Here are a small network's activations along a few directions, averaged over the inputs that share one value of a field.
Related values have similar rows: they may be neighbours, one step apart, or belong to one group.

Other fields vary at random and push rows far along two fixed directions, the same in every table; ignore that.

Zesib, 20 values:
s6: [ 16  13 -17 -14  -6  -5  24 -82  62 -42]
s20: [ 38  -4   9  11 -10   3   1 -60  17 -23]
s13: [ 28 -10   8  17   5  30 -19 -49   6 -33]
s8: [  1   3  16   4   2  10 -12  49 -26  16]
s10: [-5 29 -1 -3 -7 -7 14 27 11 -8]
s3: [-42  76 -12 -47 -49 -45  57  33  54  11]
s18: [ -4  52 -21 -18 -42 -23  60 -44  85 -56]
s1: [ 47 -48  -6  -7  -6  21   3 -71   7 -50]
s5: [-22 -15   0  26  48  11 -27  67 -52  29]
s12: [  1 -34   9  37  38  34 -24  41 -44  -7]
s11: [-38  40  22  20  23 -11 -38 112 -49  51]
s4: [ 23 -49  35  21   5  30 -46  -6 -67  28]
s19: [-16  -1  13  -7   4 -14  -5  10 -27  38]
s7: [  45  -31  -13  -15  -32   -3    4 -123   27  -21]
s16: [ 54 -92  10  20   9  47 -43 -32 -52  -6]
s15: [  5 -22 -11 -20 -29   5  17 -22   2   0]
s14: [-61 105 -26 -30  -9 -66  54  48  82  15]
s2: [-39  19 -13  -8  17 -22   1  67 -10  38]
s17: [-26  -8  -2  19  43   6 -17  32 -14  -4]
s9: [ -6 -23   1  -7  -4  -2  -4   2 -10  26]
A value of Zesib combines one of 5 hidden first parts with one of 4 second parts; all combinations occur once.
s4 and s13 share the first part; s4 and s19 share the second. Which value has the first part of s19 and the second part of s13?
> s6
s16 and s1 share the first part; s16 and s8 share the second. Which value has the first part of s8 and the second part of s1?
> s10
s17 and s9 share the first part; s17 and s18 share the second. Which value has the first part of s18 and the second part of s9?
> s3

Refi, 20 values:
k13: [ 17 -18  16  24  14  19 -28  39 -43  -5]
k7: [-24  -5 -11 -12  -5 -17  17 -14  -2  24]
k6: [  2 -10   5  30  21  16 -19 -35   4 -21]
k5: [-51  38 -15 -10   9 -11  33  61  32 -16]
k17: [ 45 -10 -10 -28 -49   0  20 -68  40 -29]
k18: [  8  -3  30  19  21  20 -48  57 -56  43]
k19: [-32  92 -14 -12 -17 -47  34  51  51  -1]
k12: [-19  37   1   3  -3   3  23  36  15 -22]
k10: [  58  -62  -19   -6   -1    8   -2 -114   32  -43]
k14: [ 44 -80  -1   4   4  31 -33 -26 -45  -5]
k8: [ 12 -42  30  15 -13  28 -24  16 -59  25]
k11: [ -5   0 -27 -28  -6 -23  14 -23  29   8]
k15: [-10  11 -31 -45 -60 -28  67 -51  61 -12]
k9: [  9   3   3 -24 -25 -15  21 -75  28   0]
k20: [ 42 -87  11  36  40  50 -52  13 -78  -7]
k16: [  6   2   5  19  30  -2 -27   7 -16  10]
k1: [-48  44  10   7  32 -22 -28  97 -35  59]
k3: [-65  70 -27 -19  11 -38  53  42  69  -9]
k4: [-27  38  20  43  36  19 -25  75 -40   8]
k2: [ 39 -18  24 -15 -40   9   5 -88  11  -7]
A value of Refi combines one of 5 hidden first parts with one of 4 second parts; all combinations occur once.
k19 and k18 share the first part; k19 and k20 share the second. Which value has the first part of k20 and the second part of k18?
> k14
k3 and k11 share the first part; k3 and k6 share the second. Which value has the first part of k6 and the second part of k11?
> k1
k8 and k13 share the first part; k8 and k7 share the second. Which value has the first part of k7 and the second part of k13?
> k10
